Each row below holds a small network's activations on one input, seen along a few directions.
In each table, some parts of the input vary, and every possible input appears once, in random order.
A made-up example of a description, with smaller parts first: line(6) and (point or ring(11) or (values(2) and ring(8))).
Shared parts are said once, and a part with two or three values counts as separate values.

A family of inputs:
row 1: [-22  -2  -3 -41 -33   4  39 -10   5  29 -55 -21  -3  -8]
row 2: [ 25  -6 -18  25 -57  46  14  54  24 -26 -36 -23  20   0]
row 3: [ 22  -9  15  -5   1  19 -30   5  -8 -10  32  16  -8   8]
row 4: [  1  -3 -28  37 -54  50   1  25  15 -17 -43 -34  11 -12]
row 5: [  4  -9 -37  -2  -2 -58  35  21  22 -24 -49  -3  12  16]
row 6: [-13  10  14   9  34  -3 -20 -30 -18  11  36   5  -8  -7]
row 7: [ -6  -9 -41   0  -5 -57  30  14  24 -17 -49  -5  11  14]
row 8: [  1  27  35  -4  41 -20   1   8  -2   1  53  30   7   5]
row 9: [-13  27  31   6  40 -18  -6 -12  -7   6  48  21   1  -3]
row 10: [ -6  -4 -29  39 -49  52  -4  16  10 -17 -45 -42   8 -19]
row 11: [ -1  -4   5 -53 -35  -1  52  18  14  26 -50  -8   4   7]
row 12: [-10  -5   3 -51 -37  -1  45  11  14  30 -49 -11   1   3]
row 13: [ 15  -5 -22  26 -58  45   8  46  26 -19 -35 -25  18  -2]
row 14: [  1  10  19   1  31  -8 -14 -12 -13   9  42  18  -3   2]
row 15: [ 15  10  23  -8  31 -11  -6   7  -8   4  47  27   2  10]
row 16: [  1  -9  -2  10  18  13 -28 -27 -16  10  22   2 -13  -7]
row 17: [ 31 -10  19  -8   3  19 -25  13 -10 -17  32  19  -6  10]
row 18: [ -6  25  35  -2  40 -22  -6  -1  -4   3  53  24   2   0]
row 19: [ 17  -9  15   1   3  21 -33  -6 -15 -11  26   9 -11   2]
row 20: [  8  -9   0   7  15  10 -25 -19 -14   9  25   8 -12  -3]
row 21: [-28  -3  -5 -38 -30   7  35 -19   3  29 -57 -26  -4 -12]
row 22: [-27  -9 -48  13   2 -48  22 -14  11 -15 -58 -19   4   0]
row 23: [ -6   9  17   6  32  -7 -18 -22 -18   8  39   9  -8  -4]
row 24: [-12  -9 -43   7  -3 -54  28   3  18 -16 -54  -8   9  10]
row 25: [ 29 -11   6  -6  14   5 -14   8  -7   3  33  24  -3  10]
row 26: [-15  -5   3 -45 -34   0  41  -1   6  27 -53 -16  -1  -4]
row 27: [ 15 -10   3   3  14   7 -22 -10 -11   8  28  15  -8   2]
row 28: [  8   8  23  -6  30 -13 -13  -1 -10   6  47  21  -2   4]
row 29: [-28  27  26  14  43 -12 -12 -31 -12   7  42   7  -4 -11]
row 30: [-21  27  28  10  41 -15  -9 -22 -10   7  45  13  -3  -7]
row 31: [ 21 -12   6  -4  13   3 -21   1  -8   5  33  18  -7   4]
row 32: [  9  -7  10   6   3  25 -36 -16 -16  -8  23   4 -14   0]
row 33: [-20  -8 -46  11  -2 -51  25  -6  14 -16 -56 -14   6   4]
row 34: [  3  -7   9   9   6  28 -39 -24 -18  -7  21  -3 -16  -5]
row 35: [  9  -4 -24  33 -55  47   6  34  20 -17 -40 -28  15  -7]
The inputs of row 5 and row 22 match in every part but one. If row 8 is changed in the same way as row 5 into row 22, which row does it become?
> row 29
What is each input in this table made of?
> line(5) and (values(3) or line(4))
Change only the line(4) part in row 16. List by row number the other rows that result.
> row 6, row 29, row 34
Change only the line(5) part in row 12. List by row number the other rows that result.
> row 1, row 11, row 21, row 26
Change only the values(3) part in row 12. List by row number the other rows that result.
> row 7, row 13
Change only the line(4) part in row 19. List by row number the other rows that result.
> row 9, row 14, row 27

A family of inputs:
row 36: [  0  24  42   1  28  32  -6 -16 -18  25  51  12  -2 -11]
row 37: [ -9  -7 -17  10  -3  -7   3 -12  -8   3 -20  -4  -2 -10]
row 38: [  4 -17  -6 -20   1   2  10 -11   5   8 -15  -2  -8  -3]
row 39: [-10   3  -5  16 -18  -3  10   5  16 -13 -21  -8   5  -7]
row 40: [ -8   6  -1   1 -20   6   6   0  17  -4 -19  -5   1  10]
row 41: [ 11   3  15   5  27   1 -32  -9 -29 -35  26  13  -8   8]
row 42: [  7 -15   9  14 -13  29 -41  -8   6   3  34  -6 -15  -8]
row 43: [ -2   2   2 -18 -14   9  12  15  11  -5 -18  -1   3  -4]
row 44: [-13   3 -25  12   8 -13   5  -7 -11   2 -17 -18   4  -9]
row 45: [ -7  -3 -12  -6  -5   2  -3 -17  -6  12 -19  -1  -3   7]
row 46: [-12  15  16 -13  50 -54 -12 -10 -10  11  52  37  -2   8]
row 47: [ 13 -18   5 -26 -12  -5  20  -1   2  15 -12  -7  -5   6]
row 48: [-18  14 -14  16  -6  -7   9  14   4 -12 -19 -18  16  -7]
row 49: [ 35  -5 -24  28   3   7  -6  36   3 -11  12  16  16  10]
row 50: [  9  -5  15 -20 -27   1  25  22  17   1 -15  -8   0   9]
What is each input in this table made of?
> values(5) or (values(2) and line(5))

A family of inputs:
row 51: [ 27   3  34 -24  15  -3  -7  22  -2   3  49  34   1  12]
row 52: [ -6  -6 -34   5 -11 -35  31  12  20  -8 -46  -8  13   8]
row 53: [ 20 -10  -6 -24 -42   1  31  42  19  -2 -35  -5  11  11]
row 54: [-12   4  10  30  26  18 -48 -41 -23   2  44  -2 -18 -15]
row 55: [ -5   6  46 -30  12  28 -18 -26 -23  34  44  11 -15  -7]
row 56: [  8 -10 -33  38 -37  36 -13  16   9 -31 -34 -26   7  -3]
row 57: [ 13  -7 -28  18 -28  -2  15  36  18 -21 -32 -12  17   6]
row 58: [ -7   1 -20 -12 -18 -30  42  18  23  -2 -48  -9  13  10]
row 59: [  1   7   4   7  45 -43  -8  -8  -5  -2  36  28   0   9]
row 60: [-22  -5 -15 -25 -14 -17  38 -10   9  15 -52 -20  -1  -6]
row 61: [ 20   6  11  20  27  -7 -20  17  -3 -16  50  25   6   7]
row 62: [ 25   3  22  -5  22  -4 -13  20   0  -4  50  29   2  10]
row 63: [ 18  -1  -2  36  32 -13 -34   9  -3 -29  49  22   0   7]
row 64: [-13  -9   3 -31 -46  33  21  -1   3  26 -45 -23  -6 -11]
row 65: [-29  -4 -35  17  -6 -23  11 -19   7 -14 -52 -27   1 -10]
row 66: [ 18  -9 -18  -6 -34   0  24  39  21  -9 -34  -9  13   9]
row 67: [ 27   1  44 -20   4  38 -21   8 -13  11  51  23  -6   4]
row 68: [ 12  -9 -22  20 -41  39   1  23   8 -15 -33 -20   8  -3]
row 69: [ 14  -7 -10  -1 -46  42  10  27  11  -5 -35 -19   6   0]
row 70: [ -5  10  -5  29  49 -45 -21 -13  -4 -20  34  22  -1   9]
row 71: [ -8   5  21  11  23  22 -34 -34 -23  18  45   4 -14 -14]
row 72: [ 11 -14 -41  33 -24  -7   2  29  19 -34 -33 -15  14   7]
row 73: [ 22   7  33   2  11  38 -25   6 -10   1  51  16  -2   1]
row 74: [-17  14  25 -21  42 -24  -2 -32 -19  21  31  13  -9  -2]
row 75: [ -5   0  -9 -30 -25 -29  50  21  22   5 -50  -4  11  12]
row 76: [-16   7  11  -2  47 -29 -12 -38 -22  14  32  12 -11  -5]
row 77: [-21  -6  -4 -43 -22 -16  46  -7   7  22 -54 -16  -3  -3]
row 78: [ 20   5  20  24  15  33 -33   2 -13  -8  52  14  -2  -2]
row 79: [-22  11   2  20  50 -33 -26 -42 -21  -5  30   6 -12  -6]
row 80: [ 16   4   9  43  19  29 -46  -5 -13 -24  51   9  -5  -2]
row 81: [ -7   7  34 -12  19  26 -25 -29 -21  28  44   6 -15  -9]
row 82: [-14  -7  -9 -14 -39  32  14  -5   5  19 -43 -27  -5 -14]
row 83: [-20 -11 -31  25 -30  25 -11 -17   4  -7 -42 -34  -5 -18]
row 84: [  0  15  18 -13  40 -37   3  -3  -1   4  35  28   2  12]
row 85: [-15  -9 -21   7 -34  29   3 -10   2   9 -41 -29  -3 -17]
row 86: [-25  -2 -25  -1 -10 -19  27 -13   6   3 -51 -22   3 -10]
row 87: [  2  14  29 -32  32 -35   9  -1  -2  11  35  33   1  14]
row 88: [-10  -8 -44  24  -7 -39  17   6  21 -25 -47 -13  11   8]
row 89: [ 19 -13   1 -21 -53  42  17  30   9   5 -37 -13   3   2]
row 90: [-16  14  37 -40  35 -22   5 -30 -20  27  31  18 -10   1]
The inputs of row 77 and row 65 match in every part but one. If row 64 is changed in the same way as row 77 into row 65, which row does it become?
> row 83
The inputs of row 71 and row 54 match in every part but one. If row 76 is changed in the same way as row 71 into row 54, which row does it become?
> row 79
What is each input in this table made of?
> values(2) and line(4) and ring(5)
A walk changes only the ring(5) part. It starts at row 74 and steps to row 84. List the rest of the walk in order.
> row 62, row 73, row 81
Change only the values(2) part in row 88. List by row number the other rows that result.
> row 70
A walk changes only the line(4) part. It starts at row 88 and steps to row 52. List the rest of the walk in order.
> row 58, row 75
